A small network was shown many inputs. Here are its activations along a few directions, one row for each input.
Each table varies a few parts of the input and shows all the possible inputs, shuffled.
A made-up example of a description, with smaller parts first: one of 6 places along a line, together with either a single point or one of 11 places along a line or (one of 3 separate values, together with one of 5 places around a ring).
Shared parts are said once, and a part with two or three values counts as separate values.
In the rows, 128 means zero.

Other details of the inputs vary at random and push rows far along two fixed directions, the same in every table; ignore that.
To show where, the next rows are all for the same input, with only those details redrawn:
[219 134 190 108 188 143 100 118 101 180 121 165 124]
[172 128 203 140 158 156 142 142 126 139 121 132 178]
[ 94 125  85 133 116 112 140  89 129 114 122 135  74]
[ 37 117 101 172  79 128 190 118 158  65 123  94 140]
[162 127 192 141 153 152 143 138 127 135 121 130 170]
[ 98 125  87 132 118 113 137  89 127 117 123 136  72]
[230 135 194 103 195 143  93 117  98 187 120 170 120]
[100 126  82 128 120 110 133  85 125 120 122 140  64]

Table:
x1: [146 133 189 113 137 154 121 167 132 123 122 125 177]
x2: [211 130 186 102 187 147  98 125 109 189 125 157 110]
x3: [158 147  85  82 154  97  47  70  75 161 115 188  37]
x4: [206 129 192  99 187 154  81 122  97 198 129 160 125]
x5: [ 55 130  80 146  85 114 184 129 164  44 125 109 119]
x6: [ 92 132  79 133 115 108 119  73 104 116 121 152  83]
x7: [130 123  34 139 111  93 134 128 152 125 148 116  90]
x8: [166 130  46  98 137  72  81  84  88 205 149 153  48]
x9: [139 132 190 128 139 155 110 150 119 127 120 126 188]
x10: [172 133 183 115 156 147 145 164 146 115 128 132 159]
x11: [166 127 185 109 155 152 143 174 154 127 132 124 149]
x12: [173 142 186 131 153 141 152 157 138  98 120 139 181]
x13: [ 54 113  42 174  65 109 135 136 148 105 145  78 149]
x14: [171 121  30 125 140  86  88  84 110 190 143 146  40]
x15: [116 114  36 152 107 101 110  99 121 161 148 118  97]
x16: [107 127 155 158  85 130 174 204 154 105 144  68 247]
x17: [ 52 116  41 169  57 109 153 151 163  89 144  74 153]
x18: [160 125 192 137 152 153 142 141 129 138 124 127 164]
x19: [ 96 128  84 136 115 110 140  86 123 109 119 138  76]
x20: [159 130 154 132 126 121 117 170 118 161 144 104 203]
x21: [ 91 125 192 143 104 168 162 190 161  87 126  87 218]
x22: [ 30 109 103 153  80 139 165 126 154  95 133  91 129]
x23: [162 127 191 141 153 151 143 137 127 135 121 131 169]
x24: [138 123 199 118 142 163 108 168 129 145 127 115 178]
x25: [ 84 126  91  97 106 121 111 131 138 120 126 126  72]
x26: [143 122 195 138 145 161 133 141 122 140 129 125 184]
x27: [ 93 111 208 172 112 175 196 183 169  97 129  76 224]
x28: [ 83 127  83 134 111 115 125  82 112 115 123 141  88]
x29: [ 17 120 102 152  68 133 153 135 151  65 125  89 150]
x30: [ 23 127  84 152  70 121 145 116 137  62 119 103 135]
x31: [162 134 192 152 149 146 149 133 120 121 117 135 182]
x32: [169 145 197 119 146 148 116 157 115 119 114 143 189]
x33: [ 91 134  88 105 108 113 111 115 128 106 119 138  85]
x34: [120 124  54 137 104  80 142 112 126 150 146 112  92]
x35: [154 136  69  72 153 100  95  98 127 146 130 167   7]
x36: [198 140  50  78 151  68  94 112 111 181 147 159  36]
x37: [ 24 116 100 170  74 134 175 114 147  71 127  96 152]
x38: [225 142 176  88 189 135 103 139 119 155 124 169 115]
x39: [139 134  85  74 148 111  52  87  97 174 125 166  27]
x40: [158 140 186 116 142 148 116 157 120 120 115 137 177]
Q: The inputs of x35 and x39 match in every part but one. If x7 is changed in the same way as x35 into x39, which row does it become?
A: x13
Q: The inputs of x26 and x1 match in every part but one. If x8 is changed in the same way as x26 into x1, which row does it become?
A: x16
Q: What do these inputs look like to the network?
A: one of 5 places around a ring, together with either one of 2 separate values or one of 6 places along a line
Q: Change only the choice among 2 separate values in x7. List by row number the other rows that result.
A: x36
Q: A walk changes only the place on the ring of 5. It starts at x9 and steps to x37. List the rest of the walk in order.
A: x23, x38, x33
Q: A walk changes only the place on the ring of 5. It starts at x12 and steps to x31. List the rest of the walk in order.
A: x6, x3, x32
